Each row below holds a small network's activations on one record, seen along a few directions.
Records have a field called Roviz. Each example row is followed by its value.
Other fields move the rows too, some of them a lot.
(in the rows, 500 means zero)
Random noise pushes rows far along 6 fixed directions. That doesn't count. These rows show it; they differ only by the noise:
[536 525 537 370 444 425 548 522 405 548 468 563 504 460 492 630 382 466
 498 477 546 538 429 495 546 575 471]
[493 530 527 628 624 681 480 579 618 417 390 425 490 573 651 450 492 659
 562 493 430 404 602 574 412 430 470]
[527 456 613 389 488 687 544 510 525 493 468 393 510 583 531 462 531 474
 488 484 478 418 442 502 522 517 519]
[496 654 573 315 653 568 613 345 590 317 416 495 494 658 426 299 761 605
 459 550 389 501 369 659 824 435 816]
[480 647 467 505 715 434 584 440 691 336 248 538 469 672 481 396 654 695
 570 582 360 492 507 639 653 418 712]
[500 618 471 670 669 567 443 511 435 427 563 483 507 358 742 603 260 712
 499 536 571 621 521 693 561 429 650]
[515 694 538 478 489 536 485 582 434 421 546 698 500 312 600 428 566 589
 377 367 471 474 542 619 422 528 277]
[527 478 619 408 556 766 555 436 596 443 509 335 517 513 600 351 626 488
 361 543 469 458 371 620 559 500 675]

[454 433 503 602 508 608 414 543 520 525 544 421 531 470 587 527 399 551
 485 544 509 474 533 529 481 497 461]
l10
[543 596 524 507 534 574 463 535 560 375 437 541 464 491 565 429 575 608
 488 461 446 399 556 566 461 519 462]
l4
[488 460 434 625 636 520 487 510 610 487 398 351 469 584 529 469 444 609
 541 600 485 497 562 577 502 431 627]
l12
[399 590 593 358 514 670 500 485 423 355 565 459 447 711 385 296 673 566
 550 379 408 405 504 467 659 403 503]
l14
[442 821 435 566 673 296 541 419 460 228 435 732 480 585 382 421 667 805
 642 450 401 557 562 595 757 356 571]
l8
[545 531 488 490 579 403 509 482 396 568 635 434 500 347 507 636 357 516
 395 556 614 647 362 544 585 563 740]
l7
[491 511 447 531 575 400 527 588 576 446 245 526 477 845 318 473 577 567
 723 445 382 364 702 365 460 448 358]
l12
[472 676 448 311 371 314 496 347 204 507 719 809 532 393 432 549 466 524
 515 432 552 554 426 611 777 487 499]
l6
[476 491 580 464 598 701 467 421 574 436 554 380 508 621 491 305 628 515
 464 546 495 504 445 572 637 438 754]
l20
[481 474 644 297 529 606 599 358 529 439 430 346 475 742 346 467 630 463
 571 561 451 419 395 446 734 516 717]
l4
[519 601 577 340 477 467 529 513 358 453 560 611 513 528 357 408 652 465
 478 359 478 457 534 431 564 500 350]
l1
[532 538 528 393 406 445 555 602 391 486 515 552 478 495 449 539 538 487
 596 530 468 507 514 380 566 543 489]
l18
[485 446 462 457 455 280 583 598 546 552 261 623 438 649 312 578 509 473
 668 600 403 463 572 346 490 508 490]
l18
[479 756 545 443 475 414 522 465 336 315 677 750 519 372 431 402 670 606
 442 346 495 504 529 616 655 446 425]
l1
[450 461 478 480 552 599 460 427 404 483 581 504 508 703 513 560 369 640
 734 514 523 486 525 494 714 343 648]
l6
[544 382 483 285 468 328 617 362 498 574 443 437 528 449 378 601 504 243
 390 625 569 665 246 434 585 651 687]
l8
[541 440 684 312 509 686 590 496 512 471 599 320 499 690 373 419 689 355
 475 450 478 422 409 332 521 503 584]
l7
[520 276 635 352 380 810 556 537 665 533 479 326 507 612 386 356 779 295
 443 455 462 312 418 379 375 599 435]
l5
[526 594 533 459 576 564 509 505 446 483 619 453 551 483 494 423 479 528
 489 476 533 570 445 530 590 515 624]
l20
[483 406 545 342 371 530 508 438 271 582 708 386 497 452 503 617 269 376
 440 491 642 614 314 452 630 577 657]
l14
[475 378 511 633 537 618 468 712 593 546 321 362 492 582 566 518 497 455
 595 479 425 394 670 390 176 500 313]
l9
[552 529 524 382 278 447 467 490 431 602 538 641 526 368 475 425 626 344
 296 439 531 475 396 507 417 610 298]
l10
[487 665 584 578 701 533 545 629 383 380 656 451 509 373 434 456 573 629
 500 373 578 555 501 534 509 539 584]
l5
[528 558 530 540 585 450 428 708 416 431 509 547 580 267 578 570 447 510
 444 375 497 547 550 514 256 499 373]
l9

Which value of Roviz does each new row have?
[472 619 478 440 487 267 549 475 511 510 365 613 465 392 450 597 508 485
 454 553 517 553 470 516 421 612 445]
l4
[485 527 473 601 633 661 479 448 603 468 503 476 508 523 623 330 649 565
 441 518 397 461 552 629 450 427 543]
l6
[480 625 579 489 739 637 600 566 407 355 631 356 548 336 462 486 640 547
 375 411 536 679 461 565 483 533 699]
l5
[464 524 574 363 403 790 465 436 429 468 698 610 533 493 501 328 649 495
 450 401 489 396 505 495 568 450 357]
l6
[508 472 528 413 285 400 478 521 359 670 485 613 490 508 376 701 443 379
 632 408 639 526 474 361 460 578 336]
l5
[503 449 513 557 467 534 466 446 514 556 503 453 511 630 519 538 424 512
 566 554 528 500 467 526 628 453 603]
l10
[487 444 483 572 447 636 470 541 584 566 501 516 486 439 538 556 490 442
 498 483 577 526 538 473 340 515 412]
l5
[507 495 493 519 499 484 471 427 593 547 541 475 499 308 608 395 568 375
 231 608 547 616 350 648 417 561 620]
l20
[460 471 439 681 653 475 518 578 620 505 341 426 484 450 610 513 471 501
 474 569 455 559 597 556 315 523 559]
l9
[519 357 587 353 421 618 550 410 521 596 522 421 485 546 487 492 475 339
 412 574 568 484 341 501 563 578 642]
l4
[435 417 563 598 611 700 429 390 641 501 464 238 532 691 578 484 422 561
 663 644 521 512 518 491 626 400 798]
l20
[442 706 420 506 490 257 513 511 517 372 467 845 442 355 471 443 587 588
 421 415 429 582 524 579 452 458 399]
l14
